Each row below holds a small network's activations on one input, seen along a few directions.
In each table, some parts of the input vary, and every possible input appears once, in random order.
A made-up example of a description, with smaller parts first: one of 2 separate values, together with either a single point or one of 11 places along a line or (one of 4 places along a line, together with one of 5 places around a ring).
Shared parts are said once, and a part with two or three values counts as separate values.

Other details of the inputs shift rows strongly along two fixed directions, in all tables alike. That doesn't count.
To show where, the next rows are all for the same input, with only those details redrawn:
[-10  -4  -6  43  -3  36 -32  25  21   8  20   4   3  19  17]
[-25 -21 -18  74 -28  59 -44  42  29  21  31  18  -3  22  38]
[-11 -10 -11  63  -6  58 -45  53  22  22  32  -1   0  29  25]
[-14   8   5 -22  -8 -42  11 -80  18 -45 -27  31  11 -21  -2]
[ 43  45  28 -26  82   1 -20  28  -7 -11   8 -62  19  32 -45]
[-17  -1  -3  10 -13  -7  -8 -38  22 -22  -7  25   6  -6  11]
[-38 -18 -14  24 -47  -9  -4 -60  32 -25 -12  56   1 -19  31]

Table:
row 1: [  9  28  24 -57  27 -52  32 -27   1 -40 -23 -19  14 -30 -22]
row 2: [-20  -7 -28  -7 -22  -2  27 -12  26  12  -2   7   8 -26  19]
row 3: [-34 -20 -17  18 -17   0  25 -14  -3  -9 -15   2 -11 -36  19]
row 4: [ 54  24  15 -55  41 -21  16  42 -43  42  22 -79  14  36 -43]
row 5: [-37 -17 -13  22 -47 -11  -3 -62  32 -27 -13  56   2 -19  30]
row 6: [  0  -7  11  30  29  34 -12  77 -11   8  15 -32 -16   2  -3]
row 7: [-41 -22 -36  58 -45  62   4  42  15  34  23  12 -12 -16  42]
row 8: [ -5 -11 -22  50  -4  59 -42  54  34  35  35  12  -2  33  18]
row 9: [ -5   7  -3  21   5  30 -15   4   8  -2  10  16  -7   9  -4]
row 10: [-28 -29 -31  30 -51 -10   6 -79  16 -29 -32  88 -32 -39  23]
row 11: [ 33   1  31 -59   9 -52   6 -59 -44 -17 -15   0  15  23 -25]
row 12: [  7  -5   6  49  40  50 -39  58  -7  10  19 -25 -13  30 -10]
row 13: [-25   5 -10 -31 -19 -44  46 -63  11 -29 -28   2  14 -47  12]
row 14: [-24 -41 -17   0 -94 -38   4 -85   9   0  -6  84 -11   5  29]
row 15: [ 24  19   9 -45  33 -39  31 -24 -19 -33 -33   0 -20 -42 -33]
row 16: [ 29   6  33 -69   7 -61  21 -49 -48 -10 -25 -12  19  11 -25]
row 17: [  5 -28  -2  10 -48   9  -9  50 -10  45  34   6 -11  26  15]
row 18: [ 33  16  23 -71   2 -68  24 -47 -26  -1 -17  -9   9  16 -35]
row 19: [-23  -3  -2   3 -24   6  18   1  10 -10  -1  27 -12 -31  11]
row 20: [ 41  35  20 -46  69  -1   3  61   3  10  13 -56  12  10 -39]
row 21: [ 55  41  15 -23  85   6  -4  42 -29   2 -12 -55 -11  10 -53]
row 22: [  6  20  24 -39  43 -43  23 -43 -17 -41 -41 -17  -1 -22 -34]
row 23: [-24 -32 -48  67 -38  56  -2  43   3  35  10  16 -32 -24  39]
row 24: [  4  13   4  26  22  34 -22  59   9  19  16 -35   9  20   5]
row 25: [ -6 -36  10 -18 -55 -26  13 -13 -31   8   0  26   1  -4  22]
row 26: [ 44  45  18 -43  78  -1  -4  43   2  12   3 -59  19  24 -44]
row 27: [ 29  -6   9 -22  11   2   6  44 -54  42  20 -56  16  29  -6]
row 28: [-14  -2 -11  54  -6  67 -23  67  10  33  24  -2 -10  16  16]
Question: Changing only one part turns row 1 into row 5. The same change can be made to row 17. Which row results?
Answer: row 14
Question: What is each input in this table made of?
Answer: one of 4 places along a line, together with either one of 2 separate values or one of 5 places along a line
Question: Which other rows agree with row 28 in the place on the line of 4? List them by row number.
Answer: row 16, row 18, row 21, row 22, row 24, row 26
Question: Which other rows does row 11 become when the choice among 2 separate values takes its other values? List them by row number.
Answer: row 14

Table:
row 29: [-46 -31 -20  -6 -75 -40  37 -85  12 -25 -32  67  -7 -50  34]
row 30: [ 21  10  11  -3  24   9 -17  27 -10  12  14 -25   6  28 -13]
row 31: [-11  -5  -4 -24 -21 -33  29 -43  -3 -15 -20  18  -1 -27   3]
row 32: [-29 -36 -26  62 -53  48 -19  43  12  36  25  26 -13   6  44]
row 33: [ 47  26  21   0  66  36 -31  88 -23  33  33 -72   8  51 -32]
row 34: [ 17   8   4  -7  23  10   1  39 -14  17  10 -32   0   9 -12]
row 35: [  52   56   45 -118   76  -94   41  -78  -32  -53  -42  -42   23  -10
  -75]
row 36: [-29 -40 -26  74 -58  58 -32  46  17  40  32  33 -13  18  49]
row 37: [ 19   9  11  -3  24  10 -13  30 -11  12  13 -27   5  23 -12]
row 38: [ 22  10  11  -3  24  10 -17  27  -9  13  14 -23   5  28 -14]
row 39: [ 22  14  13 -15  29   0  -4  24 -15   7   7 -32   6  16 -18]
row 40: [ -34  -23   -9  -17  -65  -52   25 -106   15  -35  -32   74   -1  -34
   23]
row 41: [-41 -29 -16  -8 -73 -43  29 -92  15 -27 -30  73  -5 -41  30]
row 42: [ 21   9  12  -2  24   9 -17  26 -10  11  14 -25   7  28 -13]
row 43: [ -5  -2   1 -26 -16 -35  20 -48  -1 -17 -18  21   1 -17  -2]
row 44: [-35 -42 -31  72 -59  58 -19  55  13  43  29  25 -16   4  52]
row 45: [-63 -19 -45 122 -27 101 -45  57  77   9  26  38 -14 -13  59]
row 46: [ 20  12  10 -14  28   1   1  27 -15   9   6 -33   4  11 -16]
row 47: [  46   49   38 -108   70  -85   45  -63  -32  -45  -40  -44   19  -17
  -66]
row 48: [ -60   -9  -24   31  -30  -16   17 -103   50  -74  -53   86  -21  -74
   23]
row 49: [ 19   9   9  -5  23  10  -8  33 -12  14  12 -29   3  18 -12]
row 50: [ 45  25  16  -1  66  38 -23  97 -24  37  33 -75   4  42 -30]
Question: What is each input in this table made of?
Answer: either one of 2 separate values or (one of 4 places along a line, together with one of 5 places along a line)
Question: Which of the alternatives is row 42?
Answer: one of 4 places along a line, together with one of 5 places along a line

Table:
row 51: [ 42  31  26 -44  53 -18  -5  11 -17   1   5 -45  16  29 -40]
row 52: [ 41  39  20 -24  79   3  -6  27 -13 -11  -4 -48  -1  11 -48]
row 53: [-37 -13 -10 -30 -51 -54  45 -87  15 -32 -33  42   9 -49  21]
row 54: [-14 -10  -8 -20 -31 -30  30 -41  -1  -9 -18  25  -4 -29   8]
row 55: [ -1 -36  -2  51 -32  40 -37  46 -23  37  28   9 -12  39  25]
row 56: [-27  -5  -9 -11 -25 -36  24 -84  19 -45 -38  54  -9 -45   6]
row 57: [ -9 -19 -11  46 -27  44 -32  47  12  36  33   6   0  31  27]
row 58: [ 35  29  18 -44  52 -15  15  25 -23   5   0 -54   9   7 -36]
row 59: [-17 -28   1 -21 -48 -46  33 -65 -29 -20 -31  38 -12 -33  12]
row 60: [ 36  32  20 -41  59  -9  11  36 -21   7   6 -65  14  12 -36]
row 61: [-10 -27  -8  67 -11  54 -34  49 -13  18  16   9 -23  15  21]
row 62: [-29 -13 -18  57 -16  45 -22  27  29   5  13  16  -6  -3  30]
row 63: [-11  -9  -2 -23 -35 -39  14 -66   6 -18 -18  41   3 -12   6]
row 64: [ 46  30  24 -44  52 -18  -5  12 -21   3   4 -41  10  29 -42]
row 65: [-20 -10 -16  63  -5  58 -30  50  24  16  21   3  -8   8  25]
row 66: [ 28  30  25 -48  41 -30   3 -13  -8 -11  -2 -35  23  18 -31]
row 67: [-26  -8 -11 -14 -32 -42  28 -95  17 -47 -43  65 -14 -49   5]
row 68: [-15 -29 -17  33 -51  18 -16   2  10  22  13  41 -11  12  29]
row 69: [-11 -26 -22  40 -34  39  -9  50  -1  39  21  11 -17   5  26]
row 70: [-20 -13 -18  59 -11  51 -26  39  21  13  16  14 -14   3  24]
row 71: [-19 -20 -18  45 -26  46 -13  60  10  37  29  -8  -1   9  33]
row 72: [-30   3  -5  -4 -12 -24  16 -63  26 -42 -27  31   5 -36   9]
row 73: [-15 -13 -10 -24 -37 -36  34 -52  -1 -13 -23  34  -7 -34   8]
row 74: [ 34  31  25 -46  47 -24  -1  -1 -12  -6   2 -41  21  23 -35]
row 75: [ 38  37  29 -40  60 -12  -8  21 -11   1  11 -60  27  33 -36]
row 76: [-15 -21 -19  44 -27  46 -13  60   6  39  28  -4  -6   9  30]
row 77: [ 27  38  19 -28  68 -10   2   3  -4 -23 -11 -39   7   0 -39]
Question: What is each input in this table made of?
Answer: one of 3 separate values, together with either a single point or one of 8 places along a line
Question: Changing only the choice among 3 separate values turns row 57 into row 76. The same change can be made to row 55. Which row results?
Answer: row 59
Question: Which other rows does row 74 become when the choice among 3 separate values takes its other values? List them by row number.
Answer: row 60, row 65
Question: Which other rows does row 73 become when the choice among 3 separate values takes its other values? List them by row number.
Answer: row 52, row 64

Table:
row 78: [ 11   4  -2  59  24  65 -61  64  22  22  34  -3  -7  48   2]
row 79: [ 13  36  -6 -19  50   5  15  14  20  -9  -8 -26   0 -21 -27]
row 80: [-18  -4  -2  70  22  68 -38  78  12  13  28 -33   2  17  22]
row 81: [ 20 -14  -2  34 -16  46 -48  70  -4  59  51 -12   5  68  13]
row 82: [ 11  -4  12 -49 -30 -57  11 -73  -8 -12 -13  33  11  10  -8]
row 83: [-42 -13 -38  35 -39  20  14 -16  45  -7 -10  51 -18 -46  30]
row 84: [  9   0 -11 -26 -11  -9  26  19  -5  27   6 -12  -1  -9  -2]
row 85: [ 58  47  19 -84  68 -33  33  31 -27  17   2 -78  16   8 -57]
row 86: [  9   3  -6  62  20  68 -62  64  26  25  37  -3  -4  49   6]
row 87: [ -4 -20   5  38 -10  44 -23  83 -21  45  39 -43  11  35  26]
row 88: [ -5 -17   1  36 -11  44 -22  80 -14  48  42 -46  17  37  27]
row 89: [-32   7   3  -4   0 -24  16 -59  20 -47 -27  10  17 -34  11]
row 90: [-35 -41 -36  22 -83   8  22   2  13  31   5  50 -18 -28  45]
row 91: [ 55  58  34 -47  96 -18 -21  -5   0 -26  -4 -46  18  34 -64]
row 92: [ 56  57  35 -46  97 -18 -21  -4  -3 -28  -6 -45  15  33 -65]
row 93: [ 12  -5  14 -48 -29 -57  10 -72 -11 -14 -14  35   7   9  -9]
row 94: [-24 -58 -33  57 -59  25  15   0 -38   8 -25  69 -71 -48  25]
row 95: [ 55  59  33 -48  96 -18 -20  -6   2 -25  -4 -47  20  35 -63]
row 96: [ -2   9 -23  51  25  71 -20  89  27  30  26 -21 -16   1   5]
row 97: [ 50  -8  25  -3  39  -8 -20  -5 -73 -12 -20   6 -43  21 -45]
row 98: [ -5  20  15   3  43   3  -3   3   4 -29  -8 -33  14  -7  -9]
row 99: [-32   5   5  -3   1 -24  16 -58  17 -49 -28  11  13 -35   9]
row 100: [-21 -13   8 -30 -35 -45  30 -52 -12 -14 -15   3  22 -16  17]
row 101: [  5  -7   5 -37 -39 -47   6 -67   1  -3  -6  35  13  14   1]
row 102: [-41 -15 -35  37 -38  20  14 -14  40  -9 -12  53 -24 -48  28]
row 103: [  0  26  17  -5  51   0  -2   2   4 -29  -7 -42  19  -5 -14]
row 104: [ -4 -22   4  42 -11  48 -25  87 -22  46  40 -41   9  35  27]
row 105: [  0  -1  -8 -55 -27 -52  51 -45  -6  -4 -23  16  -2 -37  -6]
row 106: [-42 -15 -36  36 -39  20  14 -14  42  -8 -12  52 -22 -47  29]
row 107: [ -6 -22   2  41 -14  47 -23  83 -18  47  41 -41  12  35  29]
row 108: [-38 -67 -10  71 -59  20  -2 -13 -53 -10 -24  53 -50 -30  40]
row 109: [ 45  37  44 -70  70 -37  16  19 -46  -3   1 -91  34  23 -45]
row 110: [-31 -34 -33   9 -75  -2  28  -8  13  26   2  44 -13 -29  38]
row 111: [ 13  35  -6 -19  50   5  15  15  19 -10  -8 -25  -2 -21 -28]
row 112: [  5  -9   7 -36 -39 -47   6 -65  -3  -5  -7  37  10  13   0]
row 113: [  0  14   9 -20   7 -36  -4 -78  20 -47 -28  42   0  -9 -17]
row 114: [-26   9  12 -13  10 -34  20 -65   9 -57 -35   9  10 -39   0]
row 115: [ -2   1 -10 -57 -27 -52  51 -48  -1  -2 -21  14   3 -35  -5]
row 116: [-18 -38 -12  17 -78  -7 -14 -34   8  17  10  63  -3  17  35]
Question: Changing only one part turns row 94 into row 97. The same change can be made to row 84. Which row results?
Answer: row 112
Question: What is each input in this table made of?
Answer: one of 3 separate values, together with either a single point or (one of 2 separate values, together with one of 6 places along a line)
Question: Which other rows does row 100 become when the place on the line of 6 takes its other values? List them by row number.
Answer: row 87, row 88, row 104, row 107, row 109
Question: Which other rows does row 103 become when the place on the line of 6 takes its other values? List them by row number.
Answer: row 80, row 89, row 98, row 99, row 114
Question: Which other rows does row 78 become when the choice among 2 separate values takes its other values? List them by row number.
Answer: row 116
Question: Which other rows does row 102 become when the choice among 2 separate values takes its other values? List them by row number.
Answer: row 90
